These are the activations of a small neural network, seen along a few directions. Each row is one input.
Each table varies a few parts of the input and shows all the possible inputs, shuffled.
Descriptions start from the smaller parts, as in this example, which fits no table here: values(3) and (point or ring(9) or (ring(5) and line(6))).
Shared parts are said once, and a part with two or three values counts as separate values.
In the rows, zero is written as 128.

Other details of the inputs vary at random and push rows far along two fixed directions, the same in every table; ignore that.

A family of inputs:
R1: [125 153 167 131 147 172 106 207 132  56 107]
R2: [125 153 166 133 148 174 106 209 132  59 104]
R3: [127  86 141 104 135 104  58 111  76 139 111]
R4: [125 147 147  82 119 170 119 199  67  94  97]
R5: [135 128 139 154 173  95 142  98 159 151 160]
R6: [126  98 155 149 189 120  40 110 113 116 121]
R7: [129 127 139 172 154  82 129 107 177 154 149]
R8: [134 103 105 135  87 102 133 105 190 170 148]
R9: [133 106 111 140  94 104 135  91 159 172 166]
R10: [118 150  92 138 132 101 176  56 115 157 134]
R11: [128 183 124  92  99 132 239 180 123 151 143]
R12: [138 182 120 109 110 157 250 160 135 129 131]
R13: [121 154 163 118 166 177 115 198 111  59 115]
R14: [130 126 120 137 129 104 167  74 133 176 131]
R15: [140  78 123 120 104 132  48 122 149 120 116]
R16: [137 187 144 143 132 141 218 189 185 111 149]
R17: [132  81 124 136 112 133  44 115 111 130 127]
R18: [131 105 105 137  89 102 130 106 187 173 147]
R19: [130 190 142 147 132 144 213 191 182 119 145]
R20: [126  92 145 106 135 110  56 107  77 143 108]
R21: [129 130 128 103  88 192  96 208 135  77  98]
R22: [124 148 163 133 148 167 109 212 132  54 107]
R23: [125  90 147 104 134 109  55 103  78 139 112]
R24: [126  89 132 130 149 121  65  93  81 125  94]
R25: [129 125 129 104  92 185 107 205 106  70 119]
R26: [132 127 116 141 131 103 166  76 131 178 131]
R27: [126 149  90 134 134  99 181  58 117 153 139]
R28: [113 104 107 129 150 117  70  70  66 103  97]
R29: [133 107 109 136  89 108 129 102 188 174 145]
R30: [131 120 116 137 128  98 171  76 133 172 134]
R31: [123  96 153 148 189 112  43 113 111 109 122]
R32: [127 184 123 110 107 159 247 158 135 129 130]
R33: [127 124 138 156 171  90 140  99 158 152 158]
R34: [116 147  87 140 134  94 178  61 113 156 134]
R35: [144 106 108 138  98 104 140  97 159 170 168]
R36: [133 106 109 133  86 106 130  98 191 169 149]
R37: [109 164 117 100 131 184 132 154  62  52  88]
R38: [116 207  91 116 113 154 250 143 114 115 127]
R39: [125  96 158 148 187 118  41 107 114 112 122]
R40: [136  90 143 101 138 109  59 109  77 138 113]
R41: [132 105 105 144  98  99 135  99 155 175 164]
R42: [128 130 133 105  93 191 105 202 105  75 117]
Description of these inputs: ring(6) and (values(2) or line(5)).
Changing only the ring(6) part turns R1 into R16. The same change can be made to R9. Which row results? -> R35
Changing only the ring(6) part turns R37 into R27. The same change can be made to R23. Which row results? -> R40
Which other rows agree with R20 in the ring(6) part? List them by row number. -> R2, R10, R14, R29, R39, R42
Which other rows does R6 become when the values(2) part takes its other values? List them by row number. -> R19
Which other rows does R24 become when the line(5) part takes its other values? List them by row number. -> R11, R18, R34, R41

A family of inputs:
R43: [126 156 132 123 125 163 157 170 137  99 105]
R44: [129 162 140 131 130 156 157 172 133  97 108]
R45: [134 100 129 128 129 140  67 135 116  96 118]
R46: [123 147 122 118  95 161 145 183 137 103 130]
R47: [134  85 124 134 135  91  85  59 126 181 139]
R48: [124 152 138 124 119 155 146 189 138 102 138]
R49: [134 155 128 137 116 103 203 126 185 181 166]
R50: [119 162 119 112 115 157 163 159 107 101 104]
R51: [126 115 136 134 141  87 128  82 126 172 135]
R52: [128 114 127 120 141 136  80 119  87 104  92]
R53: [134 154 141 108 118 159 159 173 110 111 125]
R54: [136 131 106 142 102  98 177 110 176 176 166]
R55: [121 122 140 127 168 131  78 125  91  95 116]
R56: [132 108 136 138 138  87 122  74 123 171 132]
R57: [130 143 109 138 112 113 201 118 150 171 166]
R58: [123 114 133 123 146 141  80 117  90 106  93]
R59: [124 181 118 136 129 111 230 123 150 162 145]
R60: [126 155 137 126 128 156 149 179 136  92 136]
R61: [134  91 147 126 136 144  58 137 120 114 109]
R62: [127 153 153 113 138 143 155 188 135 104 119]
R63: [131 150 137 128 112 157 148 187 136 101 135]
R64: [123 164 141 126 137 154 155 175 135  99 110]
R65: [128 163 112 140 126 115 223 110 150 166 141]
R66: [133 115 134 132 147  85 122  90 131 175 152]
R67: [126 108 146 135 157 127  63 144 116  93 129]
R68: [126 161 115 134 114 110 209 131 150 167 171]
R69: [128 112 124 121 143 141  81 115  91  95 106]
R70: [130  83 113 128 121  83  75  55 122 179 134]
R71: [123 116 146 135 170 131  65 132 118  91 117]
R72: [136 148 126  96 108 161 157 171 112 112 121]
R73: [123 151 112 106 105 158 158 164 109  95 127]
R74: [132 150 117 109 114 159 162 166 109  95 130]
R75: [126 147 109 147 112 102 186  99 173 169 138]
R76: [130  99 123 117 125 138  68 133  89 108 118]
R77: [135  96 143 115 129 135  71 136 114 109  97]
R78: [138  93 140 116 125 139  54 136 117 113 107]
R79: [140 150 127 141 111 105 201 120 182 180 164]
R80: [128 149 126 118 124 164 163 167 111  96 131]
R81: [126 108 127 162 157  83 102  60 158 162 147]
R82: [132 106 123 151 140  90 112  70 122 158 152]
R83: [131 142 109 121 101 111 184 107 146 175 152]
R84: [122 150 129  98 106 156 162 165 107 109 110]
R85: [126  92 108 143 128  89  91  59 119 159 144]
R86: [121 156 122 122 115 165 155 165 137  90 118]
R87: [123 116 149 135 167 124  64 136 114 100 102]
R88: [131 145 131 128 122 165 154 177 138  92 132]
R89: [135  92 122 129 131  83 107  63 122 174 128]
R90: [122 109 125 126 130 143  69 123 119  93 103]
R91: [136 151 119 154 117 103 200 114 178 161 171]
R92: [123 157 126 120 134 167 166 157 112  93 119]
R93: [130 131 103 143 103  98 167  97 172 164 159]
R94: [127 149 137 100 118 160 166 166 111 110 111]
R95: [136 152 132 140 115 100 212 120 178 175 152]
R96: [131 155 126 119 119 158 157 171 134  98 104]
R97: [117 116 122 122 135 144  82 116  91  95 106]
R98: [122 169 137 116 147 145 164 171 107 101 114]
R99: [128 161 137 132 133 162 156 167 136  88 123]
R100: [131 153 124 120 122 163 156 166 137  89 118]
R101: [132 133 111 146 108 104 177 111 179 177 168]
R102: [130  98 123 165 148  84 107  59 157 175 129]
R103: [128 130 103 140  93  97 165 106 174 176 162]
R104: [131  97 141 117 138 144  70 129  92 117 109]
R105: [137  77 128 147 133  83  77  58 157 187 143]
R106: [124 154 100 129 111 104 195  97 144 164 134]
R107: [122 121 122 149 155  93 120  66 128 156 143]
R108: [124 105 132 103 121 135  77 125  89 111  95]
R109: [135 103 138 146 148  74 106  85 161 181 156]
R110: [126 111 123 147 144  89 115  76 125 158 154]
R111: [129  83 115 144 133  88  81  62 123 174 147]
R112: [130  97 134 113 114 139  54 135 119 113 105]
R113: [124 101 147 133 150 125  52 150 115 103 129]
R114: [131  92 115 145 139  91  97  59 124 162 147]
R115: [119 114 119 117 132 141  79 114  92  95 103]
R116: [125 110 153 115 157 123  78 136  87 111 106]
R117: [126 105 137 140 152 148  71 124 120  94 107]
R118: [127 107 148 115 144 136  64 131  91 116 113]
R119: [130 175 118 140 124 111 225 116 147 162 143]
R120: [127 146 132 102  99 155 153 176 135 106 107]
R121: [129 147 131 107  98 163 146 180 139 110 120]
R122: [121 104 121 118 117 140  69 133  89 109 118]
R123: [123 157 121 116 109 157 154 169 135  99 101]
R124: [121 103 118 113 114 138  68 132  90 108 116]
R125: [130 141 145 115 121 160 159 179 137 106 111]
R126: [128 104 138 130 134 136  66 133  87 108 121]
R127: [123 105 141 124 151 125  63 141  88 107 128]
R128: [126 101 115 148 149  95 102  49 126 160 136]
R129: [131  97 130 138 139  91 121  70 126 175 131]
R130: [129 147 129 122 117 165 152 175 139  93 131]
R131: [134 136 112 152 110 106 192 117 182 177 170]
R132: [125 100 141 117 121 138  70 135 114 109  97]
R133: [130  97 149 119 135 140  71 135 117 110  98]
R134: [129 170 115 142 128 115 217 108 149 153 156]
R135: [128  84 113 157 126  82  79  58 149 165 148]
R136: [125 159 133 115 139 147 159 176 109  94 140]
R137: [126 153 151 114 127 151 156 182 135 106 115]
R138: [125 154 129 124 129 168 155 164 140  90 119]
Changing only one part turns R137 into R132. The same change can be made to R110. Which row results? -> R85
Changing only one part turns R86 into R71. The same change can be made to R84. Which row results? -> R116
Changing only one part turns R68 into R122. The same change can be made to R60. Which row results? -> R135
What do these inputs look like to the network? -> values(2) and ring(6) and line(8)
Which other rows does R47 become when the line(8) part takes its other values? List them by row number. -> R53, R66, R70, R72, R83, R104, R118
Which other rows does R106 become when the ring(6) part takes its other values? List them by row number. -> R70, R73, R108, R115, R124
Which other rows does R88 become when the ring(6) part takes its other values? List them by row number. -> R61, R102, R117, R125, R131

A family of inputs:
R139: [134  96 119 160 128  76 113  66 168 185 161]
R140: [123 122 122 115 127 144 101 128  90 105 111]
R141: [129 135 120 154 135  83 168  86 175 177 157]
R142: [125 115 140 130 152 124  86 113  98 117 109]
R143: [126 155 139 112 136 161 154 170 104  94 114]
R144: [128 152 118 138 132 103 195 106 143 166 156]
R145: [132 112 113 138 112  85 142  83 155 184 158]
R146: [131 178 122 134 120 126 235 150 177 147 158]
R147: [130  73 135 127 133 116  32  97 106 130 111]
R148: [131 131 139 122 120 160 120 171 135  99 121]
R149: [123 124 123 116 127 144 103 128  94 105 103]
R150: [125 156 137 121 132 158 144 182 127  88 126]
R151: [128 144 130 105 106 160 146 179 123 104 114]
R152: [124 151 122 105 117 166 154 162 100  94 110]
R153: [131  75 140 143 142 114  26  99 123 126 113]
What do these inputs look like to the network? -> values(3) and ring(5)
Changing only the values(3) part turns R148 into R139. The same change can be made to R146. Which row results? -> R150
Which other rows does R147 become when the values(3) part takes its other values? List them by row number. -> R145, R151
Which other rows does R144 become when the values(3) part takes its other values? List them by row number. -> R142, R143
